These are the activations of a small network on made-up records, seen along a few directions, one row for each record.
After each row come some of the record's fields: G, B, K, F.
A field that a record lacks is written none.
Other fields move the rows too, some of them a lot.
In the rows, zero is written as 500.
Strong random noise was added to every row along 21 fixed directions; ignore it. To show where, here is one row again and again, with new noise each time:
[497 658 433 299 537 327 424 481 703 653 714 655 442 407 604 381 482 521
 462 522 383 421 561 630 360 520 652 468 788 539 525 519 709 501 338 450
 724 481 641 763 466 636 588]
[542 361 444 452 640 600 575 475 517 258 814 397 433 423 550 349 453 366
 537 441 439 476 361 458 564 469 715 500 524 690 346 356 549 344 442 592
 387 399 658 837 445 583 524]
[535 296 601 373 547 505 656 415 503 430 578 382 792 523 619 447 484 264
 510 361 549 299 428 365 343 580 585 445 258 687 737 587 452 355 500 555
 270 695 419 714 584 421 273]
[568 756 466 545 526 491 550 427 586 673 416 560 347 456 686 470 352 531
 518 166 604 580 400 331 528 429 627 466 483 701 755 440 429 530 420 536
 526 322 487 566 662 469 446]
[352 539 684 513 534 596 443 474 292 329 479 449 551 496 380 387 479 594
 396 774 401 457 403 597 475 566 739 412 556 482 358 575 499 212 489 525
 225 544 381 591 572 589 596]
[480 489 549 472 616 652 463 585 293 417 488 376 546 482 437 378 483 512
 697 528 613 430 587 498 733 593 453 471 488 284 355 406 548 379 529 374
 428 655 478 237 692 477 518]
[541 386 642 213 603 430 436 579 573 607 533 494 656 410 415 464 599 528
 433 576 478 431 633 639 471 754 512 495 550 482 647 586 635 608 350 303
 572 682 462 521 759 514 535]
[556 416 442 518 539 592 469 456 573 605 480 602 556 219 638 467 401 441
 606 519 416 600 288 513 350 502 724 541 466 501 139 594 603 515 496 703
 732 391 628 713 360 526 551]
[534 488 550 513 264 419 607 632 541 446 556 317 532 197 570 541 491 748
 682 638 446 405 761 485 664 560 447 563 548 475 503 379 539 618 530 385
 600 368 585 826 451 443 482]
[481 540 499 484 289 575 673 389 491 705 469 482 629 104 771 437 411 419
 640 436 418 368 571 366 362 406 633 514 538 458 511 574 503 452 407 587
 645 553 562 721 353 443 428]
[346 589 410 614 422 604 590 345 431 444 317 477 323 231 458 594 571 673
 542 516 391 774 336 420 520 517 441 485 405 652 408 506 441 675 745 413
 601 337 544 687 556 475 481]
[455 435 474 428 588 497 476 499 565 361 486 303 584 435 521 394 408 501
 719 452 603 460 450 412 729 544 580 511 502 485 421 470 566 410 708 559
 491 493 495 456 531 566 454]
[607 670 440 519 530 499 465 569 243 417 542 382 340 481 610 479 450 334
 655 325 564 534 506 404 485 306 628 680 328 652 453 314 494 385 477 495
 491 554 356 417 501 549 611]
[739 520 474 740 570 594 319 743 420 472 636 624 424 482 489 516 609 500
 394 301 664 456 464 584 553 383 449 467 396 758 424 279 651 388 315 406
 369 594 698 365 427 382 600]
[481 506 655 437 423 554 510 476 459 504 353 445 585 236 431 544 629 555
 483 445 621 424 454 595 518 544 588 493 436 659 678 390 482 364 516 465
 387 664 263 399 542 517 484]
[503 612 402 430 536 533 627 637 478 476 382 614 334 515 466 551 552 525
 413 305 561 490 611 438 712 333 349 537 532 631 613 218 363 668 469 558
 382 410 589 322 361 435 497]
[457 643 344 480 472 427 309 540 492 517 506 867 399 664 468 579 642 492
 639 454 584 291 483 609 363 529 500 642 724 340 404 348 616 509 638 553
 651 298 383 535 288 802 414]
[678 383 705 422 332 452 671 460 515 375 509 447 450 394 395 440 385 583
 541 607 319 631 575 296 427 402 470 561 353 666 365 408 569 492 405 642
 381 425 664 284 509 247 660]
[425 355 705 320 521 587 463 478 575 276 476 652 533 483 475 283 441 401
 588 490 494 530 396 577 797 402 325 512 612 449 456 462 442 431 551 560
 180 268 434 134 538 650 466]
[528 524 514 818 341 428 429 648 400 451 416 469 498 359 560 548 578 626
 649 679 543 425 465 452 674 470 546 645 500 364 384 620 570 615 579 429
 517 341 357 716 482 407 574]
[530 480 528 637 677 422 474 450 609 511 426 295 556 773 465 442 303 509
 704 507 662 577 369 363 606 705 694 369 556 233 415 554 485 355 621 664
 604 507 403 387 764 412 447]
[627 398 449 546 425 441 573 367 621 489 713 566 497 362 535 386 400 337
 366 299 509 612 403 604 502 365 469 371 504 599 506 285 444 466 301 616
 653 452 531 552 467 525 494]
[572 378 687 333 336 501 359 411 520 466 580 557 655 195 488 360 409 555
 579 510 427 590 532 659 439 558 349 481 396 563 408 485 660 451 473 361
 595 466 519 367 651 645 507]

[619 547 578 646 594 398 507 624 664 562 526 493 396 612 588 525 435 490
 359 565 455 646 409 538 511 405 656 459 563 591 503 571 437 499 304 617
 432 436 560 579 474 325 655] : <G:g2 B:none K:none F:none>
[479 461 684 599 547 695 275 609 545 639 317 520 535 377 539 496 450 613
 425 416 531 675 444 553 674 631 506 459 603 527 614 706 463 578 419 357
 419 309 536 431 742 597 472] : <G:g1 B:b4 K:k2 F:f4>
[550 483 333 564 483 561 627 499 413 508 493 743 528 806 387 533 461 507
 341 287 599 398 650 413 519 453 121 345 394 395 540 257 375 622 465 563
 459 489 708 267 427 379 308] : <G:g2 B:none K:none F:none>
[595 428 548 506 487 265 480 555 672 561 440 423 460 748 269 706 514 559
 341 607 489 641 585 602 332 646 626 490 636 438 544 368 409 549 434 708
 727 506 377 455 464 506 569] : <G:g1 B:b3 K:k2 F:none>
[489 516 533 428 496 453 591 334 550 493 659 653 595 417 642 390 543 447
 622 553 488 343 347 574 376 560 483 423 409 473 527 588 593 429 519 391
 468 548 420 757 616 455 400] : <G:g1 B:b3 K:k1 F:f4>
[417 552 391 295 623 719 730 373 471 580 529 426 390 310 618 458 595 289
 640 302 525 402 477 376 512 448 649 553 593 531 594 386 436 413 461 522
 502 671 507 499 439 512 457] : <G:g3 B:b1 K:k1 F:none>
[492 619 470 520 590 456 647 587 402 344 518 402 587 690 584 503 270 672
 508 597 483 479 533 454 475 517 457 326 174 616 375 426 395 430 632 580
 300 491 677 753 486 319 393] : <G:g1 B:b3 K:k2 F:none>
[563 433 397 475 524 574 609 490 385 392 599 621 345 573 414 595 807 296
 488 266 629 356 475 458 528 434 365 654 435 614 722 256 443 589 469 392
 379 542 337 445 480 511 430] : <G:g2 B:none K:none F:none>
[461 633 406 342 665 298 338 496 452 495 465 463 527 694 588 419 357 399
 593 464 502 643 491 509 497 486 404 551 328 473 490 668 552 624 657 381
 644 556 394 378 716 603 526] : <G:g1 B:b3 K:k2 F:none>
[429 348 469 655 524 510 573 472 444 426 388 353 538 581 418 475 443 381
 283 603 405 629 410 363 617 384 605 498 533 420 412 680 349 556 472 703
 443 499 470 474 424 421 599] : <G:g3 B:b4 K:k1 F:none>
[473 611 238 317 417 515 514 454 491 651 491 667 538 262 643 440 392 499
 739 349 546 308 615 426 435 386 475 629 480 428 345 414 676 611 615 608
 782 449 643 515 228 614 440] : <G:g1 B:b4 K:k2 F:f2>
[357 569 446 557 534 593 408 501 348 470 436 532 516 510 674 481 605 326
 648 564 457 324 369 360 411 386 677 692 534 476 424 800 584 393 653 499
 343 531 411 616 332 597 505] : <G:g3 B:b4 K:k1 F:none>
[624 523 704 632 444 793 525 552 411 625 535 646 298 464 620 570 501 408
 527 417 369 707 550 543 305 449 449 485 572 516 458 393 355 410 199 455
 410 384 665 394 539 441 518] : <G:g1 B:b3 K:k2 F:none>
[392 534 376 581 518 682 525 380 399 581 387 349 377 232 495 553 580 483
 595 533 448 610 393 420 490 532 776 592 622 398 322 547 502 491 567 535
 755 547 447 618 458 579 605] : <G:g3 B:b3 K:k1 F:none>
[514 688 475 428 641 750 262 675 374 639 338 572 377 484 550 610 431 706
 755 369 620 585 598 580 548 705 479 600 498 393 349 364 518 540 605 351
 655 303 565 378 633 752 434] : <G:g3 B:b4 K:k1 F:none>
[575 656 558 703 524 654 122 569 432 736 309 662 601 507 683 549 245 583
 353 291 525 744 347 573 255 531 563 396 330 679 391 684 481 396 453 508
 570 322 632 486 561 697 421] : <G:g1 B:b1 K:k1 F:f4>
[563 369 554 829 367 567 387 498 459 345 664 402 415 544 402 620 641 516
 588 525 544 637 481 648 498 592 324 436 524 433 426 335 474 378 559 316
 566 469 473 516 558 552 437] : <G:g2 B:none K:none F:none>
[323 787 409 440 479 471 553 419 423 592 356 540 423 400 746 481 395 409
 486 454 387 667 465 547 454 253 420 484 425 574 540 609 326 556 582 468
 537 513 443 514 410 557 500] : <G:g3 B:b4 K:k1 F:none>
[623 517 590 478 288 549 653 428 436 626 632 477 471 415 519 498 399 490
 414 370 451 551 777 561 410 476 341 389 518 435 669 234 338 465 188 427
 629 543 539 426 591 478 452] : <G:g3 B:b4 K:k1 F:none>
[608 527 709 442 410 307 544 237 789 573 601 553 381 582 430 520 460 559
 519 577 391 718 371 567 176 633 588 390 584 559 599 481 538 366 421 551
 642 440 413 468 710 458 539] : <G:g3 B:b3 K:k1 F:none>
[607 396 509 357 410 415 468 564 524 344 732 691 575 609 511 398 385 448
 458 502 469 304 607 610 499 396 448 583 530 466 414 311 520 466 385 650
 428 269 520 576 292 704 480] : <G:g2 B:none K:none F:none>
[641 477 628 557 564 368 431 632 544 379 552 562 547 499 442 487 529 595
 451 626 611 538 355 783 629 515 431 423 323 553 394 379 516 441 462 458
 393 526 343 436 589 397 588] : <G:g1 B:b3 K:k1 F:f4>
[476 521 347 463 435 481 411 539 364 468 517 693 482 499 460 445 636 411
 588 508 500 264 519 345 455 385 484 715 572 447 350 562 722 553 570 515
 493 473 525 401 289 571 549] : <G:g1 B:b2 K:k2 F:f4>
[448 452 506 278 750 682 313 562 518 368 641 377 464 599 485 270 379 449
 269 201 461 611 602 407 792 452 388 424 579 822 703 540 543 465 400 286
 227 475 855 277 703 719 515] : <G:g3 B:b4 K:k1 F:none>
[595 470 615 569 333 349 517 568 382 273 552 513 480 550 395 553 543 571
 433 659 510 374 466 547 507 427 581 667 373 586 529 388 468 476 479 582
 296 318 196 660 427 535 576] : <G:g1 B:b4 K:k1 F:f3>
[492 712 428 532 581 405 639 654 373 512 466 286 150 635 459 617 480 486
 445 638 388 782 684 557 630 393 566 577 657 346 437 293 225 638 347 516
 668 487 393 472 501 443 736] : <G:g3 B:b1 K:k1 F:none>
[577 463 438 220 652 375 373 416 721 539 564 758 520 659 314 430 417 606
 514 428 556 486 435 589 398 734 515 436 580 449 389 361 699 559 545 614
 731 361 577 397 620 668 463] : <G:g1 B:b3 K:k2 F:f4>
[522 551 362 676 450 420 607 421 410 423 695 488 485 457 420 422 512 581
 538 569 674 326 448 640 679 547 558 392 525 243 434 261 497 444 453 487
 652 513 280 741 581 477 504] : <G:g1 B:b3 K:k2 F:none>
[478 550 432 399 623 373 696 444 579 592 515 594 544 566 380 450 550 663
 409 702 533 282 467 490 533 660 635 407 547 322 524 561 586 604 431 547
 534 603 454 690 611 283 554] : <G:g3 B:b4 K:k1 F:none>

Which values does each new row have?
[514 572 460 524 523 545 722 472 474 442 534 600 439 565 440 487 535 565
 514 407 713 322 485 575 726 499 411 386 485 377 627 164 335 469 459 539
 371 473 345 468 541 406 393] : <G:g2 B:none K:none F:none>
[646 436 356 664 653 328 641 599 605 525 551 438 539 781 507 624 472 486
 623 556 640 479 459 465 486 614 468 418 325 334 388 447 473 619 571 614
 652 594 530 637 519 181 434] : <G:g1 B:b4 K:k2 F:none>
[641 330 505 657 404 572 511 200 590 472 604 645 477 293 347 313 462 539
 519 434 577 575 200 432 587 488 519 437 457 438 325 474 688 458 434 579
 619 382 492 310 668 415 597] : <G:g2 B:none K:none F:none>
[402 519 473 368 672 516 498 519 558 568 309 396 586 445 584 488 488 406
 491 450 503 583 432 464 569 481 552 479 473 556 510 645 453 513 603 535
 502 675 507 363 489 480 499] : <G:g1 B:b3 K:k1 F:f4>
[603 604 376 538 491 437 372 594 451 494 588 669 454 566 528 597 556 452
 497 340 668 416 495 729 433 423 440 549 417 554 491 216 490 459 497 502
 604 486 365 504 338 670 461] : <G:g2 B:none K:none F:none>
[310 717 590 378 348 421 434 481 422 480 323 420 577 536 422 527 500 752
 588 682 514 257 692 493 471 576 612 534 651 388 602 508 545 303 699 494
 421 562 322 430 426 672 474] : <G:g3 B:b3 K:k1 F:none>
[487 535 486 324 484 437 463 446 509 469 543 478 538 504 387 489 432 576
 247 403 464 545 578 577 406 506 490 409 439 755 637 380 488 470 454 498
 505 548 555 503 502 640 496] : <G:g1 B:b1 K:k2 F:none>
[418 553 336 458 589 368 525 319 504 501 560 385 352 612 468 456 469 356
 630 513 504 647 421 496 557 550 577 557 621 237 475 512 444 592 585 486
 828 468 245 536 683 648 541] : <G:g3 B:b4 K:k1 F:none>
[597 610 650 436 449 561 444 569 459 524 540 531 270 626 450 556 466 490
 595 440 487 573 666 560 413 476 547 590 699 451 527 220 423 335 336 546
 486 382 448 217 494 647 567] : <G:g1 B:b4 K:k2 F:none>
[561 636 514 447 561 452 489 479 382 502 510 710 453 770 530 427 504 365
 420 398 524 369 466 381 378 354 485 555 401 574 622 547 533 440 401 512
 273 557 430 293 544 440 538] : <G:g3 B:b3 K:k1 F:none>
[486 494 778 769 484 643 488 636 327 542 432 509 486 580 543 629 673 407
 431 760 354 665 506 670 288 483 375 377 463 445 440 676 374 351 348 328
 244 769 520 371 547 220 569] : <G:g1 B:b3 K:k2 F:none>
[593 599 521 511 437 409 634 447 507 490 568 492 416 387 515 479 474 519
 423 502 533 470 429 552 498 364 659 506 430 624 561 346 456 419 358 603
 468 519 344 581 454 416 622] : <G:g3 B:b4 K:k1 F:none>
[468 618 389 684 432 420 490 669 273 530 369 462 492 547 603 616 567 519
 412 551 482 384 582 334 535 399 557 696 390 525 625 716 449 751 512 415
 447 433 379 821 451 437 538] : <G:g1 B:b4 K:k2 F:none>
[443 542 383 658 579 560 422 552 153 324 565 461 373 755 415 451 490 405
 438 531 463 583 542 456 610 434 400 538 448 363 375 493 421 560 499 374
 446 467 454 473 629 571 567] : <G:g1 B:b3 K:k2 F:none>
